A small network was shown many inputs. Here are its activations along a few directions, one row for each input.
In each table, some parts of the input vary, and every possible input appears once, in random order.
A made-up example of a description, with smaller parts first: one of 3 separate values, together with either a single point or one of 11 places around a ring or (one of 4 places along a line, together with one of 5 places around a ring).
Shared parts are said once, and a part with two or three values counts as separate values.

Other details of the inputs shift rows strongly along three fixed directions, in all tables alike. That doesn't count.

Rows:
R1: 25  -2  46  -49  -60  10  -20  -12  -23  15  0
R2: -41  -42  -41  36  31  -19  29  -24  11  -48  35
R3: 3  37  -36  21  32  9  14  69  31  65  -8
R4: -15  -65  12  8  3  -12  1  -42  -29  -58  52
R5: -29  29  -29  8  1  -5  8  -30  28  -38  -48
R6: -23  33  -28  15  23  -3  1  -10  21  0  -32
R7: 46  -2  34  -17  -34  9  -6  8  -23  24  -1
R8: 16  4  13  -9  -5  7  -24  16  -14  12  13
R9: 14  18  3  -1  7  11  22  55  18  75  -23
R10: 23  -13  40  -24  -23  9  -9  5  -17  26  -1
R11: -34  -32  -27  41  40  -16  26  -30  12  -58  22
R12: 43  -3  34  -16  -32  9  -3  15  -26  26  1
R13: 4  42  -34  20  32  8  13  75  34  71  -14
R14: 34  10  36  -37  -21  14  -37  6  -17  12  -3
R15: -25  38  -43  21  36  -7  -5  -16  35  -52  -38
R16: -10  -46  -26  33  35  -10  22  40  -5  31  78
R17: -26  25  -24  29  33  -5  21  -13  29  -29  -42
R18: -2  -65  19  -13  -31  -11  4  -15  -35  -21  75
R19: 15  4  42  -37  -40  8  -27  -31  -21  -14  -29
R20: -17  -50  -6  27  29  -10  24  -19  -6  -34  50
R21: 7  -67  19  -8  -20  -7  12  14  -34  16  74
R22: -1  37  -11  4  15  2  7  51  17  72  -26
R23: -7  31  14  -19  -12  -1  -38  -49  -4  -32  -44
R24: -14  -40  -30  35  36  -11  23  38  -3  23  69
R25: -9  11  13  -26  -40  -3  -18  -55  -4  -54  -26
R26: 5  34  14  -20  -12  8  -38  -38  -4  -24  -37
R27: -3  7  14  -24  -29  3  -13  -39  -5  -31  -22
R28: -22  41  -40  19  34  -5  0  1  32  -33  -38
R29: -5  33  -3  -9  -7  7  1  -9  19  2  -54
R30: 46  -7  24  -8  -21  11  13  39  -17  57  16
Each input here is: one of 3 separate values, together with either a single point or one of 4 places along a line or one of 5 places along a line.
Q: The inputs of R7 and R30 match in every part but the choice among 3 separate values. If R16 is changed in the same way as R7 into R30, which row does it become?
A: R26
Q: Start at R15 and move only the place on the line of 4, one step at a time. The first step leads to R13. Which rows follow, in order?
A: R16, R23
Q: Change only the choice among 3 separate values in R22. List by row number the other rows that result.
A: R6, R23
Q: Change only the choice among 3 separate values in R4. List by row number the other rows that result.
A: R9, R10

Rows:
R31: -7  16  46  -42  -34  4  -10  -16  4  -4  -46
R32: 13  -47  -1  10  18  -5  -11  21  -39  14  81
R33: -21  -15  -51  45  13  -18  22  -18  1  -46  50
R34: 17  26  -10  47  34  7  47  9  18  44  -52
R35: 33  9  48  -47  -54  20  -12  5  -6  -3  -12
R36: -27  -20  19  -6  27  -1  -42  -58  5  -86  15
R37: 21  6  34  -49  -52  6  -23  -23  -15  28  -13
R38: 1  40  -1  -25  -33  15  -8  -28  19  -45  -58
R39: -65  -46  -33  31  27  -21  39  -8  6  -33  21
R40: 43  13  44  -27  -34  5  -46  -6  -50  10  17
R41: -30  32  7  -14  -27  -4  -17  -41  -5  -9  -70
R42: 4  11  -29  -2  -1  6  34  52  29  64  -8
R43: 53  -10  75  -15  -19  21  5  -20  -26  13  -41
R44: -36  -2  -41  23  1  -18  11  -60  11  -63  22
R45: -14  -54  33  -8  -8  -6  30  49  -16  50  44
R46: -43  33  -38  10  11  -9  18  -9  37  2  -66
R47: 21  21  -5  9  17  4  -5  57  -13  68  29
R48: -32  37  -26  -1  14  -4  32  0  57  -14  -51
R49: -6  -52  20  -15  -11  -5  26  43  -14  56  46
R50: -29  -15  -56  40  8  -14  28  -23  8  -43  52
R51: -2  4  -25  -6  2  1  34  46  30  71  -9
R52: -1  34  -26  17  12  3  35  50  43  8  -29
R53: -28  40  -23  9  46  8  -18  4  44  -6  -48
R54: -43  -39  -38  27  26  -17  45  -15  28  -61  45
R55: 11  50  -9  -11  -32  7  -21  -35  4  -36  -55
R56: 15  -57  0  7  20  -3  -10  23  -34  6  74
R57: 6  38  -40  23  30  -1  8  45  23  24  -35
R58: -33  -30  -30  24  57  -8  -3  -11  9  -50  38
R59: 6  36  20  -33  -43  1  -22  -39  0  11  -31
R60: 44  -12  48  -42  -56  15  -21  7  -27  0  6
R61: -11  -49  -8  23  43  -12  8  17  -9  -41  69
R62: 24  26  48  6  5  14  15  -45  9  -37  -83
R63: -45  55  -39  20  8  -15  14  -19  34  7  -55
R64: 16  37  -10  52  33  4  46  4  19  44  -47
R65: 30  -42  22  3  -5  -3  18  58  -12  26  57
R66: 11  19  -13  5  32  7  6  70  15  48  -7
R67: -22  -28  -28  38  44  -20  15  0  6  -68  38
R68: -24  65  -14  7  27  6  -44  -34  25  -12  -45
R69: -44  35  -34  30  12  -13  29  22  23  51  -35
R70: 18  -2  45  -58  -48  11  -14  -10  -8  15  -19
R71: 5  -29  53  -42  -49  4  -22  -10  -41  30  -9
R72: -15  -36  23  -20  -33  -11  -17  -48  -34  -16  23
R73: 3  -35  4  11  26  -4  -19  12  -29  25  87
R74: 37  6  28  -44  -58  20  -20  -5  -17  8  -14
R75: -6  -27  -3  7  -5  -12  -12  -49  -14  -96  11
R76: 10  24  -35  9  -9  9  29  52  22  59  -2
R77: -21  -23  4  -4  21  1  -51  -62  -8  -64  12
R78: 27  10  31  -45  -56  11  -22  -18  -17  21  -10
R79: -11  35  -16  11  50  7  3  45  41  21  -22
R80: 33  -6  -9  9  -2  2  16  67  -2  61  14
R81: 40  -17  33  -22  -42  0  -34  -17  -46  -10  22
R82: -14  -19  -3  -4  22  -1  -44  -59  -15  -72  13
R83: 14  -14  45  -31  -11  12  -66  -31  -32  4  26
R84: 17  -65  -10  11  -10  -4  17  20  -24  -2  79
R85: 4  -46  1  6  27  -1  -17  15  -28  22  82
R86: 0  10  -19  -5  0  6  38  59  32  57  -7
R87: -21  -17  -27  24  27  -17  -6  -34  -3  -90  11
R88: -1  68  -28  18  -3  -6  -12  -26  13  -33  -56
R89: 46  -23  27  24  17  13  44  37  -9  74  -7
R90: 29  41  17  -20  -20  5  -42  -13  -20  -7  -38
Q: The inputs of R45 and R41 match in every part but one. If R61 is changed in the same way as R45 into R41, which row does it become?
A: R32
Q: What is each input in this table made of?
A: one of 5 places along a line, together with either a single point or one of 11 places along a line
Q: List by row number the other rows that have the place on the line of 5 in common with R68.
A: R33, R40, R44, R47, R50, R59, R63, R64, R69, R73, R88
Q: Change only the place on the line of 5 in R74. List by row number the other rows that result.
A: R35, R38, R50, R76
Q: List by row number the other rows that have the place on the line of 5 in common with R42.
A: R46, R51, R56, R57, R71, R74, R77, R80, R82, R84, R89
Q: Start at R39 and move only the place on the line of 11, one step at a time. The first step leads to R49. Which rows follow, in order?
A: R70, R86, R38, R60, R75, R87, R66, R58, R53
